A small network was shown many inputs. Here are its activations along a few directions, one row for each input.
In each table, some parts of the input vary, and every possible input appears once, in random order.
A made-up example of a description, with smaller parts first: one of 8 places around a ring, together with either a single point or one of 9 places along a line or (one of 3 separate values, together with one of 6 places along a line).
Shared parts are said once, and a part with two or three values counts as separate values.
In the rows, zero is written as 100.

Other details of the inputs shift rows strongly along two fixed directions, in all tables alike. That doesn't count.

Rows:
r1: 101	128	100	93	130	107	94	83	104	90	88	99	52	49	99	116
r2: 52	129	67	49	86	137	153	86	47	78	146	109	113	144	114	109
r3: 126	99	107	138	110	116	130	132	124	95	77	90	134	120	97	86
r4: 99	99	127	31	107	96	131	8	91	112	132	130	23	60	68	106
r5: 131	84	112	140	115	101	90	80	133	144	113	86	76	76	66	113
r6: 95	84	81	117	94	99	97	141	93	99	134	79	130	151	104	106
r7: 110	96	133	111	113	121	107	105	110	100	71	103	100	94	83	93
r8: 121	115	73	125	107	79	80	98	116	130	77	101	86	64	113	109
r9: 48	107	52	71	55	93	97	135	46	58	111	107	170	167	152	85
r10: 57	124	48	60	85	81	98	112	43	69	123	101	100	125	136	103
r11: 106	92	101	132	92	85	70	105	129	119	69	95	138	84	112	84
r12: 105	109	137	112	118	120	72	93	114	94	68	105	92	55	76	102
r13: 126	81	103	148	85	87	97	117	135	129	65	93	138	109	99	80
r14: 131	68	123	141	92	90	69	143	129	93	79	88	121	122	100	92
r15: 93	84	136	31	111	90	115	62	83	90	146	114	28	81	82	116
Each input here is: one of 3 separate values, together with either a single point or one of 4 places along a line.
Question: The inputs of r5 and r2 match in every part but the choice among 3 separate values. If r11 is changed in the same way as r5 into r2, which row does it become?
Answer: r12
Question: List by row number the other rows that have the choice among 3 separate values in common with r15.
Answer: r6, r9, r10, r14

Rows:
r16: 115	87	103	132	98	89	81	123	119	105	87	90	119	109	102	94
r17: 137	76	124	162	111	99	79	143	145	113	84	80	122	109	87	97
r18: 70	115	62	80	83	100	121	114	65	81	111	101	127	136	129	94
r19: 122	83	108	140	103	97	90	128	126	110	96	86	118	117	96	96
r20: 89	114	106	50	110	98	96	44	83	104	115	118	37	50	88	118
r21: 72	103	60	77	72	96	126	105	64	85	122	103	133	152	128	91
r22: 121	83	141	102	116	94	71	91	123	106	96	98	62	63	73	110
r23: 128	92	116	141	113	107	103	106	135	121	86	90	104	93	81	98
r24: 94	111	71	121	91	90	87	123	99	99	83	96	129	108	122	92
r25: 118	98	133	103	122	95	70	92	120	106	90	99	57	53	77	113
r26: 107	96	99	125	99	110	115	120	111	103	93	93	131	124	100	92
r27: 73	114	58	85	77	107	140	95	68	95	111	108	139	141	126	87
r28: 71	116	101	26	96	108	127	39	62	93	123	127	60	77	96	104
r29: 91	93	123	62	103	104	100	79	88	88	122	106	69	90	87	112
r30: 70	118	49	87	80	100	123	111	63	85	109	102	132	140	135	92
r31: 108	104	125	88	118	94	70	78	110	105	95	105	52	45	82	114
r32: 125	92	104	154	103	98	87	135	132	109	67	89	135	107	101	89
r33: 90	105	117	65	104	112	114	72	88	91	111	111	73	86	88	105
Question: The inputs of r22 and r32 match in every part but one. If r19 is changed in the same way as r22 into r32, which row does it become?
Answer: r23
Question: Describe the family of inputs behind these rows.
Answer: one of 3 separate values, together with one of 6 places around a ring
Question: Start at r30 and move only the place on the ring of 6, one step at a time. The first step leads to r18. Which rows follow, in order?
Answer: r25, r31, r24, r20
